A small network was shown many inputs. Here are its activations along a few directions, one row for each input.
In each table, some parts of the input vary, and every possible input appears once, in random order.
A made-up example of a description, with smaller parts first: one of 3 separate values, together with either a single point or one of 11 places along a line or (one of 6 places along a line, together with one of 8 places around a ring).
Shared parts are said once, and a part with two or three values counts as separate values.
In the rows, 128 means zero.

Other details of the inputs shift rows strongly along three fixed directions, in all tables alike. That doesn't count.
These rows show it; all are for the same input, with only those details redrawn:
[ 81  99 154 138 113 136  93 107 114 110 135  36 153]
[152 165 102 111 151 149 175 132 101 181 121 152 124]
[110 141 160  76 117 107  86  74 133 136 178  54 168]
[152 172 113 110 130 142 156 112 128 152 154 190 151]
[152 174 117 115 119 142 148 104 142 134 170 217 165]
[106 120 133 173  95 157 119 114 141  80 152 175 172]
[106 114 120 163 128 161 144 139 100 129 106 104 131]
[146 161 105  93 164 142 173 133  84 204 108  96 110]

A family of inputs:
R1: [159 152  88 102 154 118 158 137 107 158 111 156 100]
R2: [147 147 140  85 147  96 105 122 145 146 131  90 119]
R3: [140 150 118  92 115 136 124 119 158 119 161 187 167]
R4: [ 93  85 153 127  89 119  81 133 149  89 127  82 134]
R5: [110  90 112 213 181 203 199 214  73 117  58 121  58]
R6: [135 131 121  78 141  91 103 111 122 147 142  90 120]
R7: [151 152 114  95 154 116 172 140 107 205 104  96  85]
R8: [ 97  95 105 183 149 178 168 172  65 153  56  62  97]
R9: [165 153 122  84 171 108 144 161 112 189  89 107  85]
R10: [162 155  93 112 121 140 149 135 141 146 134 196 118]
R11: [155 167  99  92 128 148 146 122 134 141 148 191 152]
R12: [126 137 164  82 108  89  97  68 149 129 174  50 147]
R13: [160 145  95  83 167 110 164 133  96 175  99  92  91]
R14: [109 102 136 170 116 111 122 128 137  93 132 150 132]
R15: [141 149 116  85 164 135 168 142  92 210 105 106 108]
R16: [103  97 125 187 116 168 152 169 113 111  96 165 133]
R17: [166 178 139 136 121 110 122  96 166 110 175 220 151]
R18: [153 168 130 132  89 121 130  88 173 103 189 237 161]
R19: [108  81 103 200 114 151 138 170 128  74  89 208 114]
R20: [135 143 123  79 123 133 119 120 144 138 150 162 154]
R21: [153 153 120 121 123 126 161 130 139 160 135 202 115]
R22: [113  87 103 219 145 216 170 210 119  49  89 208  94]
R23: [108  87 124 120 145 110 122 163  95 141  78  59  90]
R24: [123 136 188  84 128  71  65  82 157 132 171  68 143]
R25: [168 158 106  96 175 119 143 149 107 190  96  99  84]
R26: [120 118 115 141 112 159 131 128 135  91 128 142 157]
R27: [131 133 145  98 133  83 114 104 133 142 154 136 127]
R28: [ 87  76 125 171 108 169 121 173 119  89  89 122 137]
R29: [ 98  89 125 211 111 136 126 135 117  73 113 149 125]
R30: [142 152 114  96 115 141 117 113 150 122 167 187 167]
R31: [150 159 106 106 153 142 177 142 111 184 119 155 124]
R32: [178 166 105 112 160 127 160 137 127 154 107 148 104]
R33: [137 151 135 100 128 128 136  97 131 138 156 118 158]
R34: [ 87  88 158 148 103 118  86 110 126 113 134  34 127]
R35: [162 157 135 102 173 102 155 153 106 200  96 108  84]
R36: [177 179 115 118 129 121 129 116 162 117 154 225 139]
R37: [164 167 144 130 129 107 128  95 160 114 162 176 145]
R38: [ 97  97 136 139  92 131  87 116 141  84 131  75 136]
R39: [109 110 169 178 105 111  85 114 168  69 149 136 151]
R40: [120  99 107 202  85 169 140 144 154  52 113 194 138]
R41: [106  88 128 197 121 131 137 132 115  82 106 120 121]
R42: [104  93 127 154 148 113 126 139  85 145  96  51  93]
R43: [113 108 132 158  72 136  99 121 185  54 157 196 161]
R44: [ 82  84 192 114 105  88  23  97 163  73 151  22 151]
R45: [130 130 151  85 138  74 114 115 121 156 143  97 119]
R46: [116 129 179  70 103  76  81  89 152 140 172  64 143]
R47: [105  91 121 123 132 137 126 159 106 151  77  53  86]
R48: [ 90 101 148 157 102 144  95 111 133  94 151 107 166]
R49: [ 97  86 150 196 135 132 102 145 110 109  91  52 105]
R50: [137 133 125  85 131  91 111 113 144 127 147 130 132]
- What do these inputs look like to the network? => one of 2 separate values, together with either a single point or (one of 4 places along a line, together with one of 6 places along a line)
- The inputs of R28 and R16 match in every part but the choice among 2 separate values. If R2 is changed in the same way as R28 into R16, which row does it become? => R39
- A walk changes only the place on the line of 4. It starts at R48 and steps to R34. List the rest of the walk in order. => R42, R49
- A walk changes only the place on the line of 6. It starts at R46 and steps to R21. List the rest of the walk in order. => R7, R34, R18, R12
- A walk changes only the place on the line of 6. It starts at R45 and steps to R27. List the rest of the walk in order. => R14, R42, R29, R41
- Change only the choice among 2 separate values in R45. List by row number the other rows that result. => R23
